These are the activations of a small neural network, seen along a few directions. Each row is one input.
Each table varies a few parts of the input and shows all the possible inputs, shuffled.
Descriptions start from the smaller parts, as in this example, which fits no table here: one of 6 places along a line, together with either a single point or one of 11 places along a line or (one of 3 separate values, together with one of 8 places around a ring).
Shared parts are said once, and a part with two or three values counts as separate values.
In the rows, 128 means zero.

Other details of the inputs vary at random and push rows far along two fixed directions, the same in every table; ignore that.

A family of inputs:
R1: [141 116 190 102 167 141 124 136 150 178 144 182]
R2: [126 116 202  94 161 133 110 143 154 146 146 191]
R3: [139 122  97 153 119 161 156 113 135 101 118 105]
R4: [132 111 160 124 166 130 117 101 138 162 127 152]
R5: [ 89 148 158 134 139  90  99 118 161 161 129 152]
R6: [117 137 125 141  46 184 133 173 119 117 126  97]
R7: [180 151 132 126  79 137 168 192  79 114 134 124]
R8: [141 119 151 105 172 116 128 111 117 160 135 167]
R9: [139 118  97 150 123 154 142 126 121 116 108 101]
R10: [154 129  86 156  94 121 157 108 113 117 138 115]
R11: [133 109 169 114 134 139 136 102 145 192 139 193]
R12: [122 106 196 111 140 142 103 124 159 175 137 181]
R13: [142 123 160 103 179 108 133 121 117 141 135 177]
R14: [138 111 147 118 159 118 125 100 124 171 126 169]
R15: [110 106  91 137 155 130 103  93 142 111 114 113]
R16: [183 151 119 131  73 140 161 183  81 135 133 114]
R17: [110 105 186 119 128 159 123 105 184 162 152 189]
R18: [143 114  48 154 180  63 114  71  93 110 119  92]
R19: [ 96 117 106 136 153 114  88  99 120 111 127  97]
R20: [116 138 124 146  54 183 140 151 133  98 138 101]
R21: [138 111  77 149 140  88 127  83 113 137 133 123]
R22: [114  83 201  29 115  69 147 138 185 186 149 128]
R23: [131 116  72 133 221  93 119 101 106  65 108  93]
R24: [119 117  62 125 201 102  89  92 113  78 110  84]
R25: [130 146 139 129  77 171 128 190 103 104 130  90]
R26: [110 172 123 154  50 146 136 168 139 127 111 101]
R27: [ 75 147  50 156 155  81 105  65 153  82 118  87]
R28: [ 99 123 112 120 174 106 100 123 117  80 135 111]
R29: [121 184 136 137  68 141 138 198 120 119 115 100]
R30: [121 184 141 133  79 134 144 202 119  97 114 112]
R31: [159 136 114 147  65 175 178 140 113 117 119 125]
Each input here is: either a single point or (one of 5 places along a line, together with one of 6 places along a line).
Change only the place on the line of 5 in R31. List by row number the other rows that result.
Answer: R8, R11, R13, R14

A family of inputs:
R32: [146 125 167 112 100 141 158 130 150 172 138 175]
R33: [112 127 175  93 183  88 110 131 141 140 149 170]
R34: [123 145  27 131 143  69 137 122  88  69  99  45]
R35: [ 95 129 152 143 140 111  92  96 161 164 157 177]
R36: [ 92 122 141 134 186 112  98  82 160 139 126 152]
R37: [159 127 187 127 108 143 140 146 132 172 133 172]
R38: [128 114 129 136 190  91  97  88 127 163 138 172]
R39: [142  99 159 107 156 118 114 105 130 163 139 148]
R40: [171 162 169 112  39 156 168 234  99 141 117 105]
R41: [105 110  57 145 133 107 102  93 121  76 118  65]
R42: [143 152  99 150 125 149 128 150  89  97 126 122]
R43: [116 131 182 136  92 138 130 131 167 163 150 174]
R44: [139 125  61 140 175 120 128 107 108  67 116  91]
R45: [174 130 169 120  84 166 156 169 129 162 131 147]
R46: [135 150 176 125  66 198 152 185 148 147 122 137]
R47: [126 131 144 129 139 112 128  95 134 170 147 183]
R48: [ 91 100 103 135 173  90 107  72 157 123 144 116]
R49: [112 118 171 122 114 131 121 120 181 166 151 173]
R50: [ 93 140 195  93 132 118 106 153 163 158 132 163]
R51: [114 155 165 141  98 169 121 152 134 146 127 152]
R52: [134 172 135 129  20 150 154 217 117 103 118  77]
R53: [117  94 132 113 209 104 112  87 136 124 146 156]
R54: [104 112 179 113 141 146 116 121 164 157 132 165]
R55: [130 116  71 129 170 122 120 107  93  70 121  77]
R56: [131 109  54 135 147  99 139  88 105  94 108  86]
R57: [117 109 129 130 211  97 111  84 138 126 138 168]
R58: [145 105  29 144 172  95 126  98  91  72  99  56]
R59: [171 161 126 149  30 178 185 182  94 123 112 103]
R60: [143 156  83 144  40 202 152 192  84  64  88  29]
R61: [132 115  74 127 128 119 134 101 100 108 119  87]
Changing only one part turns R57 into R37. The same change can be made to R55. Which row results?
Answer: R39
What is each input in this table made of?
Answer: one of 5 places around a ring, together with either a single point or one of 5 places along a line
Change only the place on the ring of 5 in R40. List by row number the other rows that result.
Answer: R33, R34, R50, R52
Which other rows agree with R50 in the place on the ring of 5? List them by row number.
Answer: R36, R46, R51, R54, R60
Change only the place on the line of 5 in R41. List by row number the other rows that result.
Answer: R35, R43, R48, R49
